These are the activations of a small neural network, seen along a few directions. Each row is one input.
In each table, some parts of the input vary, and every possible input appears once, in random order.
Descriptions start from the smaller parts, as in this example, which fits no table here: one of 8 places around a ring, together with either a single point or one of 9 places along a line or (one of 3 separate values, together with one of 4 places along a line).
Shared parts are said once, and a part with two or three values counts as separate values.
In the rows, zero is written as 128.

Other details of the inputs vary at random and push rows far along two fixed directions, the same in every table; ignore that.

A family of inputs:
row 1: [126 127 129 120 134 128 127 137 132 122 105]
row 2: [127 127 124 120 140 133 133 131 127 123 110]
row 3: [130 129 131 126 140 141 139 134 129 119 114]
row 4: [128 128 132 123 139 140 137 131 125 122 115]
row 5: [140 127 120 136 116 119 122 125 126 132 149]
row 6: [133 137 131 135 117 112 110 126 132 127 143]
row 7: [133 139 133 138 124 126 122 122 128 128 152]
row 8: [128 118 123 123 127 130 139 133 130 131 107]
row 9: [132 119 127 129 132 141 147 139 126 125 116]
row 10: [125 129 126 118 134 129 133 132 130 124 108]
row 11: [137 140 132 137 122 125 121 122 125 127 150]
row 12: [135 127 127 140 110 113 116 126 131 137 142]
row 13: [137 136 133 136 124 127 118 121 127 125 151]
row 14: [126 132 122 121 136 132 136 133 124 125 110]
row 15: [129 127 124 120 140 134 132 131 128 121 110]
row 16: [132 142 131 140 122 126 124 124 126 129 152]
row 17: [123 132 125 119 132 128 135 134 128 126 108]
row 18: [126 128 126 118 135 129 133 132 131 122 108]
row 19: [137 139 124 134 123 118 116 122 127 128 146]
row 20: [ 36  70 141 100 153 139 111  85 128 169 159]
row 21: [122 132 127 121 130 127 131 139 128 126 105]
row 22: [135 125 126 137 110 113 117 130 130 132 144]
row 23: [129 128 126 118 135 129 132 133 132 120 106]
row 24: [138 126 123 134 111 115 121 126 130 131 146]
row 25: [132 120 128 129 131 142 144 133 125 130 113]
row 26: [135 138 133 139 124 126 121 122 129 126 152]
row 27: [139 127 128 139 115 126 126 125 124 131 153]
row 28: [124 129 129 120 133 127 130 138 130 124 105]
row 29: [127 133 130 124 136 140 141 134 122 124 113]
row 30: [139 129 129 145 116 127 128 123 128 135 150]
Description of these inputs: one of 5 places along a line, together with either one of 2 separate values or one of 4 places along a line.
The inputs of row 25 and row 20 match in every part but the place on the line of 5. If row 13 is changed in the same way as row 25 into row 20, which row does it become?
Answer: row 15
Which other rows does row 17 become when the place on the line of 5 takes its other values? List them by row number.
Answer: row 14, row 16, row 21, row 29
Which other rows does row 2 become when the place on the line of 5 takes its other values? List them by row number.
Answer: row 4, row 6, row 18, row 26

A family of inputs:
row 31: [168 137 110 126 151 159 156 132 121 110  99]
row 32: [153 136 139 143 132 166 165 154 131 112  88]
row 33: [170 133 104 134 119 130 157 147 119 110 117]
row 34: [136 146 136 151 118 122  93  81 124 133 220]
row 35: [151 145  95 114 138 133 145 140 121 121  76]
row 36: [ 78  96 118  87 163 152 136 112 122 138 130]
row 37: [ 78 100 134 125 125 128 122 120 129 162 130]
row 38: [ 63 105 155 101 154 153 133 130 119 135 125]
row 39: [158 118 106 113 124 116 143 142 138 111  79]
row 40: [172 133 132 161 120 147 157 150 130 122 115]
row 41: [ 66 108 141  91 161 127 102 119 142 132 111]
row 42: [157 164 109 132 125 116 137 134 123 110  96]
row 43: [ 86 113 163 126 148 158 124 111 122 138 147]
row 44: [148 118 122 132 118 120 136 163 141 117  75]
row 45: [ 64 100 155  98 149 126 105 123 137 133 107]
row 46: [127 143 127 135 110  80  63  91 135 129 198]
row 47: [225 165 109 183  89 112 126 121 122 116 185]
row 48: [ 74 131 139 108 149 123 112 110 128 147 133]
row 49: [ 71 105 132  94 166 147 130 113 121 130 131]
row 50: [155 117 115 127 125 141 169 159 119 117  93]
row 51: [166 141 100 133 113 117 146 138 121 125  98]
row 52: [143 117 137 163 100 119 105  93 123 152 220]
row 53: [157 133 102 108 139 119 129 140 137 107  79]
row 54: [134 113 125 146  91  83  75 104 135 148 197]
row 55: [169 164 136 142 143 147 145 142 128 106 115]
row 56: [ 66  81 141 120 144 146 143 128 126 146 130]
row 57: [153 126 110 125 121 131 156 155 122 137  77]
row 58: [139 146 130 129 115 133 157 157 134 124  71]
row 59: [119 139 145 156  90 108  98 112 131 141 216]
row 60: [198 198 126 170  94  90 113 138 125 100 184]
row 61: [ 72 123 153 114 133 124 116 114 124 146 128]
row 62: [ 79 101 147 111 126 123 102 122 146 141 126]
The inputs of row 42 and row 34 match in every part but one. If row 61 is changed in the same way as row 42 into row 34, which row does it become?
Answer: row 43
What do these inputs look like to the network?
Answer: one of 4 places along a line, together with one of 8 places around a ring
A walk changes only the place on the line of 4. It starts at row 31 and steps to row 36. List the rest of the walk in order.
Answer: row 35, row 53
A walk changes only the place on the ring of 8. It starts at row 39 and steps to row 53. List the rest of the walk in order.
Answer: row 46, row 41, row 45, row 62, row 44, row 54
Which other rows does row 60 become when the place on the ring of 8 takes its other values? List them by row number.
Answer: row 33, row 36, row 38, row 49, row 50, row 56, row 59

A family of inputs:
row 63: [185 151 105 133 121 109 130 162 136  98  89]
row 64: [149 146 131 179  61  79 100 120 129 151 196]
row 65: [242 188  98 177  83 119 163 153 121 107 133]
row 66: [100 160 152 139 130 132 100 108 124 135 184]
row 67: [101 111 156  97 180 179 171 146 134 105  51]
row 68: [ 93 135 124 113 123  98  92 101 125 142 159]
row 69: [169 129 129 142 105 122 140 171 144 113  83]
row 70: [ 92  82 128 121 121 113  98  99 130 145 166]
row 71: [170 153 122 152 102  87  79  99 129 125 205]
row 72: [143 165 127 122 119 116 135 167 132 109  67]
row 73: [100 107 160 141 128 143 110 108 123 137 194]
row 74: [127 113 127 134 121 134 112 103 132 132 193]
row 75: [165 131  98 136 108 120 158 156 122 130  92]
row 76: [ 88  94 131  80 194 171 169 131 133 114  55]
row 77: [112  79 124  87 168 168 161 137 123 125  54]
row 78: [ 77 106 153 126 123 105  84 113 143 141 158]
row 79: [181 141  95 144 120 136 165 153 118 127  87]
row 80: [163 166 105 119 139 130 140 140 124 108  73]
row 81: [ 98 144 130 119 139 121 106  93 119 134 178]
row 82: [  5  60 166  98 176 179 148 101 118 182 145]
What do these inputs look like to the network?
Answer: one of 4 places along a line, together with one of 5 places along a line
Which other rows does row 68 become when the place on the line of 5 takes its other values? List them by row number.
Answer: row 66, row 72, row 80, row 81
